array([[-26,   0,  13, -17],
       [-40,  -3,  -6, -28],
       [ -9,   5,  20,   1]]) → 5

array([[ -2,  17,  -2,  -6, -42, -17,  29],
       [  1,  12,   2,  -1, -20, -12,  14],
       [ -1,  17,  -1,  -1, -41, -17,  28]]) → -41

array([[  3,  19,  -2, -12,  24,  43,   0],
       [-22,  18,  -8,  16, -20,  18,   6],
       [  6, -24,   6,  16, -23,   5,   0]]) → -23

array([[ -4,   3,   4, -11,   3,   6],
       [-45, -22, -12,   3,  16,  47],
       [-15, -11,  -4,   4,   7,  15]]) → 4

array([[ 30, -19,  53,  17],
       [  0, -36, -31,  11],
       [-53, -34,  52,  34]]) → -34

array([[ -3, -21,  -2,   7, -50,  33],
       [ 26,   8, -21,  -5,  42, -14],
       [-37, -37,  36,  26,  -6,  35]]) → 26
---
[[-36 -18 -18 -16]
 [  8 -45   0   2]
 [-25 -37 -24 -22]] >> -18

[[  5 -32  34 -30 -44  28 -38]
 [-37  47  46  44 -42 -46  32]
 [ 42  -3 -34  26  29 -27 -14]] >> -44

[[-23 -28  -1  -8  -1 -21]
 [-35  10  36  34  25 -41]
 [-12  -3  44  33  37 -11]] >> -8

[[ -4  42  -7 -38  46 -17 -47]
 [  6 -22   2  44 -34   9  34]
 [ 19 -21  17  38  20 -29 -12]] >> 46

[[ 34   4 -24 -17 -52]
 [-15  18 -53 -48 -30]
 [ 11  -5  34 -41  38]] >> -24

[[-31  -3  40   9   5  -8]
 [-18  12  23 -21  23 -15]
 [  5  -4  -8   4 -20  24]] >> 9

[[ 34  -4  31 -12  22   8  -7]
 [ 17  11 -18 -37 -16 -11  16]
 [-52  20  10  28 -10   7   8]] >> 22

[[  8  23 -13   1   6   3 -27]
 [ 18 -26  21 -19 -14   3  27]
 [-14   5  43   9 -28  -4  38]] >> 6
---
Input:
[[834 386 978 285 308]
 [292 791 190 820 934]]
Output: 292

Input:
[[3440 1889 9244 6590 4994 9301]
 [5842 1986 4613 9675 2109 2211]]
Output: 2109

Input:
[[ 45 -29  46  36  -7  -5]
 [-14  31 -13  25  -6  24]]
Output: -13

Input: [254 243  28 151]
Output: 243

Input: [5263 3164 3318 2360 8259 6654]
Output: 3318

Input:
[[763 513 552 543 501 548 290]
 [663 722 813 549 673 222 562]
 [466 762 759 606 750 432 904]]
Output: 432

Input: [374 944 294 411 218 278]
Output: 294
---
[[  3  -8   2   3]
 [-40  -6  -7  11]
 [ -4   6   2  -1]]
3, -4

[[-10  -8  -6  22]
 [-12 -17 -50 -23]]
22, -12

[-41   3 -17 -27 -25  43  -8]
-8, -41

[[ 45 -19 -12 -28]
 [-38  45   4  23]]
-28, -38

[[  1   3   3   7   5 -24]
 [ 29  -1  -1  28  18  42]
 [ -5   7   7   1  14 -13]]
-24, -5

[[-20  10   8   3   1  15   0]
 [  5 -25   1  -6   3  -5 -11]
 [ 14  39 -12  10  -7  -7  23]]
0, 14

[-16 -39  -3  11   5 -40]
-40, -16
---
11.849	0.040	-9.054	4.181 >> 4.181
-5.35	-15.85	-18.46	15.04	17.01 >> 17.01
-0.581	1.107	-0.438	1.004	-1.062 >> -1.062
0.034	0.091	-0.176	-0.067 >> -0.067
0.148	-0.005	0.079	-0.035	-0.104	0.036 >> 0.036
-9.74	6.21	9.90	-12.78	-4.28	15.17	0.00 >> 0.00
0.7	1.2	0.8	-0.6	-1.6	0.2 >> 0.2
---
[-0.003  0.010 -0.109  0.122  0.031]	-0.109, 0.122

[-1.7 -0.7 -0.5  1.1 -1.1]	-0.5, 1.1

[-0.12 -0.09  0.10  0.05  0.13]	0.10, 0.13

[ 1.5  1.4 -1.8  0.5 -0.4  0.3  1.0]	0.5, 1.5

[[ -3.2  -4.4  10.0   1.1   4.8   0.3   6.1]
 [ -1.5  -3.9   3.4   1.3   4.1  10.8 -10.5]
 [ -1.4  -3.6   2.2  -1.2   5.3  12.9 -13.5]]	1.3, 12.9

[-1.1  1.0 -1.9  1.3 -0.6  0.3 -0.2]	1.3, 1.3

[ 0.05  0.10 -0.04  0.12 -0.10]	-0.04, 0.12

[[-0.04 -0.11 -0.10 -0.06 -0.20]
 [ 0.02 -0.11  0.03 -0.18  0.12]
 [-0.21 -0.11 -0.12 -0.01 -0.20]]	0.03, 0.12

[ 18.72   2.97   0.57   7.82 -14.66  -0.24  -0.54]	7.82, 18.72
---
[ 21  25  29 -31] -> 21, -31

[2 5 9 5] -> 2, 5

[7552 1230 9158 5125 6775 6886] -> 7552, 6886

[[76 54 29 84 70 81 27]
 [32 79 53 47 54 49 60]
 [ 9 74 44 51 66 30 61]] -> 76, 61

[2048 4019 2436 8472] -> 2048, 8472

[-586 -764  -57  652  613  -37] -> -586, -37
---
array([60,  0, 30, 22, 79, 47]) Answer: 0

array([[20, 41, 30,  9],
       [22, 79, 55, 84],
       [30, 16, 26, 22]]) Answer: 41

array([[ 99, 114, 108, 127, 528],
       [378, 181, 445, 412, 649],
       [478, 511, 555, 487, 780]]) Answer: 114

array([[167, 152, 157, 154, 139, 149, 177],
       [145, 159, 167, 190, 214, 196, 166],
       [ 63, 139, 147, 130, 141, 130, 120]]) Answer: 152

array([  18, -743, -713, -866, -684,  664,  681]) Answer: -743

array([[-35, -44,  31,   0],
       [-10, -11, -12, -27]]) Answer: -44

array([-954, -479, -530,  508]) Answer: -479

array([[8642, 8245, 2402, 3089, 8767, 8943],
       [9207, 7171, 4311, 5697, 9087, 8676],
       [6077, 6803, 7789, 5796, 5426, 8560]]) Answer: 8245

array([[193, 217, 142, 206, 147],
       [ 69,  49, 143,  58, 134],
       [183,  82, 175, 204, 193]]) Answer: 217

array([[8, 8, 7, 8, 6],
       [6, 7, 5, 3, 7],
       [3, 6, 2, 2, 8]]) Answer: 8
---
(-30, -35, 5, -10, -12, -40, -35) value -10
(8, 10, 2, -54, 13, 45, 23) value -54
(47, 28, -11, -48, -33, -37, 38) value -48
(-38, 16, -9, -24, 21, 8, 4) value -24
(37, -20, 5, -44, -40, -33, 27) value -44
(-10, -14, 47, -23, -13, 48, -3) value -23
(15, 41, 48, 20, -18, -41, 0) value 20
(-40, 14, -16, 3, 15, -15, -13) value 3
(-16, -48, 23, 34, 15, 7, -46) value 34
---
[[6, 14, -10, 12, 15], [-2, -17, 33, -28, -27], [4, 5, -19, 24, 15]] result: 6, 15
[668, -792, -431, -732, -501] result: 668, -501
[-34, -42, 26, 28] result: -34, 28
[2687, 5313, 8773, 4956, 4208] result: 2687, 4208
[8, 130, 111, 14, 122, 238] result: 8, 238
[[23, 25, 27, 28, 26, 25], [-35, 21, 12, 21, 49, 23]] result: 23, 23
[201, 50, 137, 171, 30, 46] result: 201, 46
[832, 628, 164, 556, 252] result: 832, 252
---
[50, 858, 477, 58] ==> 50
[-41, -34, -48, 6, 40] ==> -41
[50, 88, 25, 10, 46, 82] ==> 50
[251, 238, 76, 50] ==> 251
[803, 234, 422, 649, 433] ==> 803
[23, 68, 78, 59, 60] ==> 23
